A small network was trained on invented records. Each row is its activation on one of them, seen along a few directions.
Each row is followed by the record's values for the fields K, U, S, G, M, P.
Other fields move the rows too, some of them a lot.
Random noise pushes rows far along 12 fixed directions. That doesn't count. These rows show it; they differ only by the noise:
[-113  -32  308  188  387   29   52   -7  128 -695   45  286 -193  298
 -543  790  -53  -43  -13  376  175 -306  -87   97 -345  237  -47   72
  374  135 -577  116]
[  43  -93 -572 -588  -60  124  145   71 -270  271  -58  206  222 -162
 -285  126   53  242  -15   19    4 -139 -422  219 -157  451 -317  214
 -156   28 -150 -231]
[ 207 -510  -99  321 -289  195  -60 -165   71  -62  -50  134 -173 -141
 -148  -28 -137   35   -3 -116 -177  299  -63   56 -106   43  -74   72
   65  208 -253   65]
[ 213  353  279  155   27   70  198  243  227  -33  -27 -237  102  102
  206    5   16   82  187   38  232  -94  262   74  135  -44  153   27
   55  272   48 -331]
[  13 -112  107 -248  232  366   97  -63 -131  252  159   93 -193 -109
  -88 -177 -479  116  191 -178   58  180  -51    2   29  189 -284  303
  -69  -81 -233  355]
[ 127 -528  -51  226 -448 -529 -334 -223  386 -281   34  171  -92 -143
 -275   70   34  -55 -445   62  300  421   30 -231   82  -89 -239   92
  316  297  -47   27]
[  47  142  197  -47 -133 -364  448   50  414  -14  104  135  -73 -322
  -14  280  148  366  -21   67  206 -313  253   48  145  -11  351   93
 -115  401 -466 -329]
[ -86  132  -25  -68 -218 -467  311   55  136   45  179  303  -51 -199
 -138  311   39  302 -426   93 -110 -341  -83  -20  188  121  178   58
  -79  -16 -334 -245]
[ 290 -286 -463  210 -343  312 -108 -118  319 -224 -195   92  -15   35
   31   51   45  114  283 -162  525  552 -139 -388  128  111 -327  267
  130  179  404 -206]
[-104  241  292  104 -153 -239  415   41  142   79  310  257 -199  -30
  275   92 -266  317 -299 -106 -145 -335  102 -322  438  -33  292   89
 -139 -336 -271  109]
[-273  389  299 -190  250 -196   51  132 -103  289  350  -69 -129   10
   96 -185 -452  188 -353  -65 -191 -110  -69 -393  503 -108  -80   41
  -25 -441  163   86]
[ 123  609  -40  590  -23  252  237  224  166   -1  -54   88  -18  168
   19  390  -99  186  130   13 -118   61 -258   70  241  265  219  -43
  -28  -85  290 -669]
[ -26 -114 -126  297 -341 -190  150   57   59 -113  142  175 -314 -102
 -136   20  -90  100 -598   35 -435   10  -79 -257  162  -82  -22   94
  159  -53  -52  -87]
[ 161  200  274  198   -5   28  -13  180 -140   70  119 -245  -49  106
  -33 -196 -162  -64  -76 -100   33  -89  206  269  202  -69  -92  130
   81 -143   42  -40]

[-139  203   65   56  162  163  162   75  -46 -149   30   42 -164  138
  -90  207  -87  104   44   95  -80 -225   37  -58   32   26   22   60
   76 -110  -40  -47]
{K: k1, U: u1, S: s2, G: g2, M: m2, P: p2}
[ 343  221  -93 -121   89  204 -134  455 -157  532 -319 -296  516  -16
 -109 -366   15 -371 -140  384 -527  474 -208  701 -574  354 -195 -284
  132  787  261 -532]
{K: k1, U: u2, S: s2, G: g1, M: m2, P: p1}
[  64  235   85  599   52  292   31 -179  140 -308  -93   83  -72  365
  128  455  -46  -24  577 -113  377  -85   75  181   76  150  233    4
   -6 -199   49  -37]
{K: k1, U: u1, S: s2, G: g2, M: m2, P: p1}
[ -89 -186  456  326   70 -207 -151   35  202    5   79  120 -262 -283
 -157 -179 -164 -244 -518  197 -720  363   61  -21 -342 -138  192 -268
  136  378 -244  226]
{K: k2, U: u1, S: s2, G: g2, M: m1, P: p1}
[ 234  -93  431   97   -3  159  -26   68 -223   47   54  -45   66  222
  119 -178 -157 -118  129 -215   41 -248  417  345  -78   82   73  110
   -2 -194 -334  522]
{K: k1, U: u1, S: s2, G: g2, M: m2, P: p1}
[-254  175  -24 -164  307 -221 -210 -158  -26  321  209  218  -30 -214
 -334  178 -368  106 -133  -12   44  358 -483   10  221  279 -186  -23
 -120 -292  137 -111]
{K: k2, U: u1, S: s2, G: g2, M: m1, P: p1}
[  10 -497 -322   17 -592 -469 -393 -258  -13  141 -110 -118  230 -182
  169 -235  192  139 -319 -182 -261    3   15 -271  223 -316  114 -265
  -17   33  111  -67]
{K: k1, U: u1, S: s1, G: g2, M: m2, P: p2}
[-104 -300  100 -183  101 -242  -78 -379   24   52  143   66 -259 -290
 -265    1 -215  -33  135 -136  482  122  114  209  105  -38 -241  261
  -53  -79 -290  323]
{K: k2, U: u1, S: s2, G: g1, M: m2, P: p2}
[ 115 -375 -130  -82 -130 -109 -613  -31 -329  -75 -153 -543  291  149
 -146 -236  343 -119  121 -213  294 -226  172  245   77 -328 -205 -103
   82 -123  292  -91]
{K: k1, U: u1, S: s2, G: g2, M: m2, P: p1}
[-143   20  392  -76  188 -126   19  -61   70 -123  136 -108 -106   32
   91 -166  -95  -94  -54   63   83  -98  307 -140   -1 -226   32   49
  143   51 -113  330]
{K: k2, U: u2, S: s2, G: g2, M: m1, P: p2}
[  21   65  634  564   41 -217 -293   69  234 -428   89  -10 -159  441
  -13  125 -199 -378 -418  250 -104  152  283 -125 -127 -141   35 -149
  548  103  -99  349]
{K: k1, U: u1, S: s1, G: g2, M: m1, P: p2}
[ 127   65 -142    6 -329   52  180  125 -103  220  -39   89  170   64
  453 -197   46   75  -36 -209  -56 -165  -22  -90  201   20  197   -5
 -258 -320  122   21]
{K: k2, U: u2, S: s1, G: g1, M: m2, P: p1}
[ 289  -59  133  268  -55  439 -154  -40 -398  531   68   -3  -48  -77
 -141 -237 -385   29  251 -434 -270  227 -129  673   95  229  -54   45
 -302 -383 -129   71]
{K: k1, U: u1, S: s1, G: g2, M: m1, P: p1}
[   3 -105  137 -141   90 -148  -51  -13 -372   32   -7   27  288  205
 -157  224   87    4  -39   93 -312 -656   56  561 -349  190  213 -193
   13  -51 -611  130]
{K: k1, U: u1, S: s2, G: g2, M: m1, P: p2}
[ 151 -121 -398  248 -174   55 -308  126 -226 -176 -185  -83  179  249
 -209   28  226 -289 -264  166 -235  168 -278  212 -283  135 -210  -89
  283  -19  348 -192]
{K: k2, U: u1, S: s1, G: g2, M: m1, P: p1}
[-141  -78  -84 -337  140 -242 -273 -122 -165   96   98  293  197  126
 -243  165 -230 -132 -299  147   47  137 -456   52 -119  393 -309  -17
  112 -217 -127  293]
{K: k2, U: u2, S: s1, G: g2, M: m2, P: p1}
[  89  194  161 -199   88  324  158  113  117  131    6  121  124  173
  348  -70 -218   75  232  -64  265   43   31 -316   88  122  -53   95
  -57  -37   85  174]
{K: k1, U: u2, S: s2, G: g1, M: m2, P: p2}
[  -7  661   26  115 -104 -340  393  133  397  253  115   67    6 -110
  244  121  -57  269  -90    7  233   -3   69  -51  487   47  321   58
 -168   -2  236 -505]
{K: k1, U: u2, S: s1, G: g2, M: m2, P: p2}
[ -12   79 -258  289 -263 -261   64   -9 -102 -278  102  141 -143  150
 -222  172   64 -242 -447  117  121   14 -113  123   64   79 -212  247
  165 -302  161  -77]
{K: k2, U: u1, S: s1, G: g1, M: m1, P: p1}
[ -99 -140 -203  -21 -205 -262  108 -140  105  -12   51  112 -220 -245
 -105   48   76  162 -157 -100  131   42  -49 -107  208 -126  -67  174
 -115  -96    0  -66]
{K: k1, U: u2, S: s1, G: g1, M: m1, P: p1}
[ -71 -119    0 -576  -11 -446 -114  -35 -116  230   18  151  447 -143
 -184  169  177  167 -171   63   31 -367  -93  225 -134  260   61 -159
 -168   55 -394   43]
{K: k1, U: u1, S: s2, G: g2, M: m2, P: p1}
[ 194  -46   23  215 -235 -430 -719 -201  246  236 -196 -155  511  -43
  -32   79   87  -24  150  -82  369  501 -144  174  175   65   54 -383
  -15  247  385 -422]
{K: k1, U: u1, S: s1, G: g2, M: m2, P: p1}
[ 157  372   68  436 -133 -214 -113    9  106  372 -100 -232   80 -172
   29 -127   78  -41   34 -106  -95  241  216  440  254  -31  223  -83
  -14  161  348 -488]
{K: k2, U: u1, S: s1, G: g2, M: m2, P: p2}
[-249  569  237 -135  560   15   54  166 -159  102   84  178  125  293
  -94  291 -324  -92   42  267   20  -91 -239  197  -76  409   -8  -40
   69 -223   -3   80]
{K: k2, U: u2, S: s1, G: g2, M: m2, P: p2}
[-247  286 -156 -130   62 -534  268 -257  228  150  151  356 -193 -536
 -514  538  268  285  240  -96  608 -269   53  438  205  235  201  291
 -349  -73 -267 -286]
{K: k2, U: u1, S: s2, G: g1, M: m2, P: p2}
[-396   96 -118 -323  478   87    3  -39   59   31   32   79  -94 -167
 -178  119 -159   25    5  227 -122  289 -404 -371 -164   65 -146 -121
   11  138  140  -71]
{K: k2, U: u1, S: s2, G: g1, M: m1, P: p1}
[  91  321  194  190 -257 -272  175   28  289   60  -17  -87  317  180
  759 -118  -52  -17 -109  126  119   -5  126 -244  248  -71  320 -208
  -14  100  266 -175]
{K: k2, U: u2, S: s2, G: g2, M: m2, P: p1}
[-197  713  122  149  306 -316   -2  -21  594   27   84  100  -17   87
  154  360 -333  100   33  206  452  554 -211 -596  452  158   28  -34
  176  189  595 -479]
{K: k2, U: u1, S: s1, G: g2, M: m2, P: p1}
[ 168 -599  -58  378 -212  281 -276 -256  -52 -200 -144  -99 -106   -8
   52 -156   37  -25  396 -254  -43  182   42   95  -47 -271   45 -119
  -70  -30  -59  213]
{K: k1, U: u2, S: s1, G: g2, M: m2, P: p1}
[-354  446 -299 -485  553  102  252   78  180 -261 -124  305   55   89
 -236  628  249  169  328  319  416 -120 -370 -305 -192  380  -71  131
  -34   47  193 -194]
{K: k2, U: u2, S: s1, G: g1, M: m1, P: p1}
[-104 -189    9  514  -19  -77 -213 -315 -148 -111   31 -103 -361 -230
 -316  110  285  126  345 -488  167 -259  258  320  329 -316  231   69
 -236 -487   20  -19]
{K: k2, U: u1, S: s1, G: g2, M: m2, P: p1}
[ 178 -314 -218 -176 -172   28   99   33  -32  261  -74 -369 -211 -578
 -193 -638  234  -35    8  -68  -80  235  363  285 -115 -298 -210  241
   -6  608  -11 -208]
{K: k2, U: u2, S: s2, G: g1, M: m1, P: p2}
[  73 -239 -208  -39  118  332 -109   39 -456 -172 -145 -217    2   76
 -391   39  226 -221  102   77 -188 -258  -37  499 -414   13 -149   41
   85  102 -195  -28]
{K: k2, U: u1, S: s1, G: g1, M: m1, P: p1}
[  22 -366  -74  194 -185   -6   68  -86   33 -434 -129  -25  -24   70
   17  219  323  112   51   -4 -142 -449  123 -112 -149 -289  303 -210
  -19   67 -296  -73]
{K: k1, U: u1, S: s2, G: g1, M: m1, P: p1}
[-271  414  -88  525  -43  -17  146 -123   50   71   66   58 -268  -99
  112  285  -30  302  111 -237 -305 -148 -147 -178  558 -159  394 -125
 -213 -503  344 -425]
{K: k2, U: u1, S: s2, G: g2, M: m2, P: p2}
[ -71   79  125  367  -82 -411  -89  -36  428 -446  -29  308  -71  206
 -119  541   69  -61 -286  265  222   70   -4 -189  -27  121   60  -99
  329  118  -31  -30]
{K: k1, U: u1, S: s2, G: g2, M: m2, P: p2}
[ 137  123 -201  188 -327   20  -42   80 -251  103  -89  -19  313  161
  222   79  360  191  208 -293  -67 -438  -61  141  241   22  292 -162
 -347 -508  159 -212]
{K: k1, U: u1, S: s1, G: g1, M: m1, P: p1}
[ 140  113 -313   63  -20  218 -152  205  -45  -16 -217   26  146  174
 -212  134   45 -150 -159  223 -172  312 -389   47 -273  314 -297  -99
  204  201  350 -329]
{K: k1, U: u1, S: s2, G: g1, M: m2, P: p1}
[  -4  176  -35 -363  203  243  450  175  117 -107  118   77 -274   -6
  -88  -44 -135   99  -84  201  126    2  164 -258  -97   88 -276  429
  236  300  -61   77]
{K: k1, U: u2, S: s2, G: g2, M: m1, P: p2}

Here are new rows. What are their fields?
[ -68  219  132  144   91 -215   -2  140  293 -256 -112   83  213  159
   75  458  305  155   18  240   28 -230   -4 -294  -57   24  353 -285
   71  198   -6 -279]
{K: k1, U: u1, S: s1, G: g1, M: m1, P: p1}
[  20  -96 -442 -482   92  589   57  145 -574   -6  -89   58  112  220
  -85  -33   95  106  276 -185   68 -379 -184   16 -123  286 -350  238
 -127 -429    9  162]
{K: k2, U: u1, S: s2, G: g2, M: m2, P: p1}
[-271  158 -228 -103  227  -30  -87 -172  -95   43  127  115 -277  -41
 -388  170  -87  128   31 -153  257  113 -156 -203  273   86 -289  263
  -19 -352  298   25]
{K: k1, U: u1, S: s1, G: g1, M: m1, P: p1}
[ 153 -244 -143  218 -406 -104   16 -232  -84 -265  -20  372   65  179
 -103  367  182  -31  193 -159  442 -336  139  328   -1  223   90  182
  -63 -359 -339  233]
{K: k2, U: u1, S: s2, G: g1, M: m2, P: p2}
[-160  254 -161 -109  111   33  398  114  -30  180   20  275 -110 -219
 -243  248   25  115 -164  214 -468  -87 -215  185 -313  267  179  -16
 -111  199 -228 -189]
{K: k1, U: u1, S: s1, G: g1, M: m1, P: p1}
[ -90 -169  505  421  460  -60 -385 -127  126   12 -117 -235  -58 -206
 -437  136 -115 -272  141  240 -476  340  -10  469 -361 -160  198 -476
  192  623 -250 -223]
{K: k2, U: u1, S: s2, G: g1, M: m2, P: p2}
[-169  101 -469 -410 -119 -288   28   93 -225  256   84   90  -55 -303
 -226 -151  155  163 -467  -47 -193  -39 -316 -175  220  -51 -228  123
 -115 -296  312 -216]
{K: k2, U: u2, S: s1, G: g1, M: m1, P: p1}
[ -42 -452 -120  -34  140  170 -260 -331 -232   21  -19    8 -274 -249
 -438  -78  -39  -16  391 -292  172  154   37  211  -95  -29 -235  160
  -77 -137 -104  287]
{K: k2, U: u1, S: s2, G: g1, M: m2, P: p1}
[ 401  -35  -34  143 -742 -404  -40 -125  -29   69   87  170  330  207
  368 -203  144  -90 -122 -328  712 -163  351  373  392  109  -29  293
 -208 -585   34  306]
{K: k1, U: u2, S: s1, G: g2, M: m1, P: p2}
[ -45 -312 -102 -276  236   91 -234 -105  319 -233 -167 -179   70  -33
  -71   20   63  -33  190  213  286  384  -17 -382 -202 -104 -196  -34
  248  586   75  -64]
{K: k2, U: u1, S: s1, G: g2, M: m1, P: p2}
[ 113 -398 -269    5 -299  337   26 -116  145   47 -114   63    7  -63
  393 -301 -121  134  142 -213   13  444 -162 -509   94 -104  -95  -39
 -149   24  187  108]
{K: k1, U: u2, S: s2, G: g1, M: m1, P: p1}
[ 114 -193  261  456 -138 -110  -40 -130   47 -281  148   83 -366  -26
 -315    1 -183 -250 -222  -14   92  199  178  383  -27 -136 -118  189
  147  -34 -240  229]
{K: k1, U: u2, S: s1, G: g2, M: m1, P: p1}
[  45 -458  182   44  -21  112 -135   37  138    1 -178 -215  194   35
  420 -383   70 -173 -103  133 -638   95  178 -304 -378 -329  251 -499
  116  507 -143  265]
{K: k1, U: u1, S: s2, G: g1, M: m2, P: p2}
[ -31 -312 -150  458 -567 -506  295 -156  321  -81   99  178 -322 -433
  -28   62  111  172 -575   73 -566   27    2  -95  121 -278  337 -107
   -5  308 -237 -312]
{K: k1, U: u2, S: s2, G: g2, M: m2, P: p1}
[ -95 -162   54  163 -153 -216  -80 -238  -20  -55   85  215  -57   35
   26   64  -95  -87  -69  -98   87   14  -71   -9   84   29   38   61
  -81 -353  -66  293]
{K: k2, U: u2, S: s2, G: g1, M: m1, P: p1}
[ 393  107  274 -282 -109   16  147  375  -48  -18   30 -487  195  137
  264 -513  204 -227  -16   73  336 -197  611  219  -86 -241 -153  178
  149  376  -27   78]
{K: k1, U: u1, S: s1, G: g1, M: m1, P: p1}
[ 237   -4   -5  108  105  465  148   38  236 -477 -280 -189   81  229
  124  210  253 -128  644  137  560    9  209   93 -341   -8   24  139
  130  363    7 -103]
{K: k2, U: u1, S: s1, G: g1, M: m1, P: p2}
[-255 -135 -311 -353  100  102   24  -55  -78  354  135  436 -120 -279
  -89  -68 -385   93 -299   62 -456  495 -596 -444  -70  325 -251   13
 -141  -91  -10  224]
{K: k2, U: u1, S: s1, G: g1, M: m1, P: p1}
[  63  235 -371  284 -532 -382  336   77  203  449   58   84 -255 -717
 -248 -128  251  391 -376 -221 -402   87   61  191  431  -96  266   97
 -283  216  130 -803]
{K: k1, U: u2, S: s2, G: g2, M: m2, P: p2}
